These are the activations of a small neural network, seen along a few directions. Each row is one input.
In each table, some parts of the input vary, and every possible input appears once, in random order.
A made-up example of a description, with smaller parts first: one of 2 separate values, together with either a single point or one of 9 places around a ring or (one of 5 places around a ring, together with one of 6 places along a line).
Shared parts are said once, and a part with two or three values counts as separate values.
(in the rows, 128 means zero)

Other details of the inputs vary at random and push rows far along two fixed directions, the same in every table; ignore that.

A family of inputs:
R1: [141  91 129 132 118 133 137 141 132 131 139 123]
R2: [150  82 158 114 147 144 161 157 126 126 139 148]
R3: [106 158 110 149 117 110 102 111 134 136  91 111]
R4: [138  80 128 145 116 121 142 144 135 134 111 115]
R5: [113 130 103 176  94  95  71 121 158 161 104 121]
R6: [141 120 128 105 128 148 161 128 111 104 158 111]
R7: [142 118 138 121 136 127 134 131 129 136 149 150]
R8: [ 93 216 103 139 116 118  58  99 134 132 128 132]
R9: [110 195 124  98 143 151 133 109 105  92 143 115]
R10: [108 214 142  80 163 179 148 124  90  73 149 115]
R11: [127 143 130 116 130 152 125 135 122 109 151 124]
R12: [136 115 115 135 111 118 133 120 127 127 134 110]
R13: [107 165 119 134 125 138 103 127 129 121 117 115]
R14: [114 127 118 178 119  60  59 108 170 200  87 181]
R15: [134 119 127 118 132 124 150 118 120 123 128 121]
R16: [125 125 137 122 138 130 137 129 125 130 114 137]
R17: [166  22 149 140 130 110 156 164 148 163 119 159]
R18: [141  87 121 135 120 107 153 120 129 135 117 119]
R19: [118 168 133 122 133 145 105 131 127 121 146 138]
R20: [149  86 146 100 144 150 193 143 107 107 134 114]
Description of these inputs: one of 4 places along a line, together with one of 5 places around a ring.
- The inputs of R15 and R14 match in every part but the place on the line of 4. If R6 is changed in the same way as R15 into R14, which row does it become? => R7
- Which other rows does R8 become when the place on the ring of 5 takes its other values? List them by row number. => R9, R11, R16, R17

A family of inputs:
R21: [116 164 134 131 142 116 116 109 126 146 131 148]
R22: [115 152 134 120 131 141  90 129 143 134 137 154]
R23: [115 135 125 149 115 122 105 127 140 140 100 123]
R24: [146 120 144 115 138 135 170 143 111 104 126 115]
R25: [119  80 109 167 106  91  91 125 161 170  96 138]
R26: [146 140 138  94 133 152 179 126  97  85 150 103]
R27: [121 137 100 139 109 118 101 109 135 138 130 113]
R28: [140  72 116 125 118 138 153 142 128 127 140 112]
R29: [103 160 125 117 148 138 114 117 120 136 124 142]
R30: [155  72 130 115 132 114 163 129 135 133 114 138]
R31: [146 139 138  88 144 150 187 129  96  81 146 108]
R32: [159  69 135 135 121 113 161 132 127 131 137 124]
R33: [134 123 131 151 123  96  87 133 157 164 130 176]
R34: [151 109 162 114 144 145 150 154 124 120 160 149]
R35: [112 152 123 139 128 123 109 130 131 127  96 124]
R36: [142  98 128 110 126 126 154 122 126 121 128 121]
R37: [111 196 135 116 157 149 128 121 103 112 141 128]
R38: [119  90 119 179 106  91  88 133 159 172  91 137]
R39: [148  98 133 125 125 143 173 151 107 103 159  98]
R40: [114 144 126 123 141 118 115 107 132 148 124 153]
R41: [149  98 147 107 137 139 137 139 134 129 154 162]
R42: [112 126 115 141 114 116 102 119 145 141 100 129]
R43: [113 140 114 137 121 120 100 114 145 142  93 130]
R44: [125 142 124 154 117 107 110 126 138 138 107 125]
R45: [116 140 121 154 117 111 109 129 132 132 122 114]
R46: [103 219 138 106 141 171  92 131 120  96 149 128]
R47: [155  62 127 120 119 124 163 130 130 129 135 125]
R48: [116 179 109 123 119 133 120 113 110 103 153  92]
R49: [105 174 137 124 146 147 115 122 116 128 124 135]
R50: [134 110 126 123 121 153 155 148 112 111 145  96]
- The inputs of R37 and R29 match in every part but one. If R34 is changed in the same way as R37 into R29, which row does it become? => R22
- Describe the family of inputs behind these rows. => one of 5 places around a ring, together with either one of 2 separate values or one of 4 places along a line
- Which other rows does R40 become when the choice among 2 separate values takes its other values? List them by row number. => R41
- A walk changes only the place on the line of 4. It starts at R43 and steps to R42. List the rest of the walk in order. => R25, R28

A family of inputs:
R51: [148  59 131 103 132 125 191 124 109 126 142 127]
R52: [ 91 193 106 147 124 125  86  95 122 145 125 106]
R53: [158  44 145 153 111  87 157 138 146 153 105 129]
R54: [142  19 149 167 122 110 122 176 162 178  79 153]
R55: [129 180 149  74 160 173 161 139 104  89 162 124]
R56: [158  84 170  92 150 141 178 154 122 126 147 150]
R57: [160  32 122 156  89 115 115 163 156 154 173 143]
R58: [107  93 103 189 107  54  76  92 175 201  83 160]
R59: [ 81 238  98 139 100 112  65  94 126 110  95 102]
R60: [154  55 152 116 150 157 166 177 128 124 110 115]
R61: [ 88 213 118 146 128 137  66 117 140 136 102 134]
R62: [138 109 133 116 134 155 175 125  96 117 150 110]
R63: [139 167 146  89 162 149 135 122 112 104 161 163]
R64: [117 172 111  81 140 155 168 102  95  76 134  93]
R65: [108 126 123 177 114 107  69 129 172 172  77 170]
R66: [127 124 111 194 106  64  81 118 156 180  85 130]
R67: [133 170 121 120 137 149 159 129 100  82 141  85]
R68: [165  89 131 100 111 179 155 155 114  88 209 101]
R69: [134 170 161  79 169 153 153 126  98  90 177 153]
R70: [ 82 224  80 123 114 115  81  85 128 109 103 112]
- Describe the family of inputs behind these rows. => one of 2 separate values, together with either a single point or one of 4 places along a line or one of 5 places around a ring
